Each row below holds a small network's activations on one input, seen along a few directions.
In each table, some parts of the input vary, and every possible input appears once, in random order.
Descriptions start from the smaller parts, as in this example, which fits no table here: one of 3 separate values, together with either a single point or one of 9 places around a ring or (one of 6 places along a line, together with one of 8 places around a ring).
Shared parts are said once, and a part with two or three values counts as separate values.

Rows:
R1: [ 39  -7  -8  -8  36   9  20 -58  58  17 -61  36]
R2: [-46  21 -25   0 -81  -9  -6  11   7 -67  19  59]
R3: [   2   44   -3  -31   24    7  -32   26 -120   60   45  -47]
R4: [-53  -3   0  30 -34  -6 -44  79 -47 -49  47  -8]
R5: [ 23  -1  -1   4  46  -2  50 -32  63   0 -65  14]
R6: [-49  13  -3  29 -44 -35 -14  37 -48 -55  21  30]
R7: [-16 -30   8 -43  52   7  31  43 -88  67  57 -15]
R8: [ 58 -15   2 -15  15  11  12 -71  57  45 -41  20]
R9: [ 36  -8  21  -5  20 -14  61 -24  68   5 -55 -36]
R10: [ 61 -10  30 -16   4  -2  27 -59  62  43 -30 -21]
R11: [ -55   -4  -19   57  -37   33 -105   45  -11  -65   62  -31]
Describe the family of inputs behind these rows. -> either one of 2 separate values or one of 4 places along a line or one of 5 places around a ring
A walk changes only the place on the ring of 5. It starts at R1 and steps to R5. List the rest of the walk in order. -> R9, R10, R8

Rows:
R12: [ -9  -9  14  -9  21  -6  -8  72 -90  39  35 -41]
R13: [ 70 -12  31  -5  33 -16  58 -58  92  29 -87 -20]
R14: [-26 -42  -9  35  -3  25 -62   4  -3 -22  33  31]
R15: [  66   -6   16  -17    9  -17   62 -102   65   41  -85   31]
R16: [ 69   1  15 -12   6 -27  78 -89  79  31 -80  41]
R17: [-43 -12   3 -17  55 -12  62  61 -65   8  31  -5]
R18: [-29 -44  -2  55  17  26 -55  39  17 -24  27 -19]
R19: [-34 -17  -6 -52  28 -12  58  24 -88  18  37  37]
R20: [ 60  13  -2 -15  42  19  28 -87  66  44 -62  12]
R21: [ -30   40  -24    5   -8   24 -106   22  -97    4   80  -34]
R22: [ -66   23   -5    1 -100   -7  -62   37  -55  -55   83   13]
R23: [-29  19 -13  21  -4  18 -88  50 -83   2  73 -79]
R24: [ 71 -11  32 -10  16 -38  88 -54  97  21 -80  -7]
R25: [ -13    2   -4  -34    6    0  -18   32 -100   50   40   12]
R26: [ -87   29  -21   63  -71  -15  -36   91   -9 -123   17   23]
R27: [ 58 -11  15  -9  48   7  40 -60  72  29 -62 -40]
R28: [-64  23   9  29 -76  -5 -56  72 -38 -56  78 -39]
R29: [ -80   42  -40   44  -74  -19  -47   68  -26 -119   20   75]
R30: [ 56 -20   4 -32  32  23  37 -47  93  30 -50 -23]
R31: [ 59  -8 -12 -41  21  33  26 -73  74  53 -48  30]
Changing only one part turns R13 into R15. The same change can be made to R27. Which row results? -> R20
Describe the family of inputs behind these rows. -> one of 2 separate values, together with either a single point or one of 4 places along a line or one of 5 places along a line

Rows:
R32: [ 71   5 -13  -5  46   7 -70 -41 -35  60  10 -40]
R33: [ 45 -20  -1  27   3  46 -62 -82  53   0 -24 -14]
R34: [ -3  -7  23   1  48  30  10  25  -6  49  31 -53]
R35: [-12  -7  16  13 -28 -11  43  15  77 -41 -30 -15]
R36: [ -3   3   0 -17  60 -27  45  23 -50  20   2  41]
R37: [  3  13   9 -27 -49   5  59 -62  43  -6 -43  60]
R38: [-28 -21  -6   3 -14 -20  45   5  47 -38 -41  52]
R39: [  1  -9  -7  20   9  41 -22 -15  73 -24 -27 -37]
R40: [-44  10 -19  51 -69 -23 -89  47 -14 -80  59  29]
R41: [ -4  -7  30 -12  36 -14  47  31 -25  24  -2 -59]
R42: [  6  20 -10 -60 -17 -22  65 -19 -49  61 -14  29]
R43: [ -32   19  -21    5  -24  -13  -72   73 -114  -25   80    6]
Changing only one part turns R35 into R41. The same change can be made to R38. Which row results? -> R36
Describe the family of inputs behind these rows. -> one of 2 separate values, together with either a single point or one of 5 places along a line

Rows:
R44: [ 63   5  16  -6  40 -19  61 -67  68  31 -90  19]
R45: [ 57 -18  10 -38  75  -6 102 -65  70  53 -79  -2]
R46: [ 14  10 -22  -6 -11  20 -33 -30   2   9  -1  25]
R47: [ 71 -32  22 -32  19   5  56 -70  85  56 -49  10]
R48: [-26  23  -2 -14 -29 -24  21  29 -37 -17  13  22]
R49: [-22  18  -5   1 -42 -16   1  -2 -11 -27  11  32]
R50: [-24 -20   5  17  23   9 -10  43 -23  -2  28 -24]
R51: [-17  12 -17   2 -28   3  -8 -11  14 -30  -8  50]
R52: [-12 -10   2  -3  30  15 -24  23 -43  22  30 -20]
R53: [  8  16  -8  -7 -25   2 -25 -23 -23  13  17   7]
R54: [ 12   9   6   6  -4   9 -33 -14  -3   9  15 -29]
R55: [ -3  -3  10  25 -11   2 -21   5  16 -15  11 -34]
R56: [-41   0 -10  -7  -7 -11  11  36 -48 -15  31  41]
R57: [  3  20  -4 -22 -13  -5  -6   6 -50  23  15  -3]
R58: [-15  -4 -13 -16   9   7 -17  13 -62  27  32  16]
R59: [  2  -8  -5  26   3  19 -30  -3  44 -16  -7 -15]
R60: [ 18   3  -9   7  10  26 -41 -21  24   6  -2 -10]
R61: [ -7   3  14  11   1  -4   1  35 -12  -5  10 -44]
R62: [-14 -12 -10  23 -14   5 -13   1  41 -41 -17  13]
R63: [  7  14  11  -8   8   3 -13  15 -31  19  13 -38]
R64: [-18  -6   4  22 -28 -14  -4  11  15 -40   2  -6]
R65: [-21   0   7   7 -15 -20  17  41 -12 -31   3 -16]
R66: [-36 -22  -2  13   7  -7   7  49 -23 -29  22   5]
Describe the family of inputs behind these rows. -> either one of 3 separate values or (one of 4 places along a line, together with one of 5 places around a ring)
Which other rows does R56 become when the place on the line of 4 takes its other values? List them by row number. -> R48, R49, R51
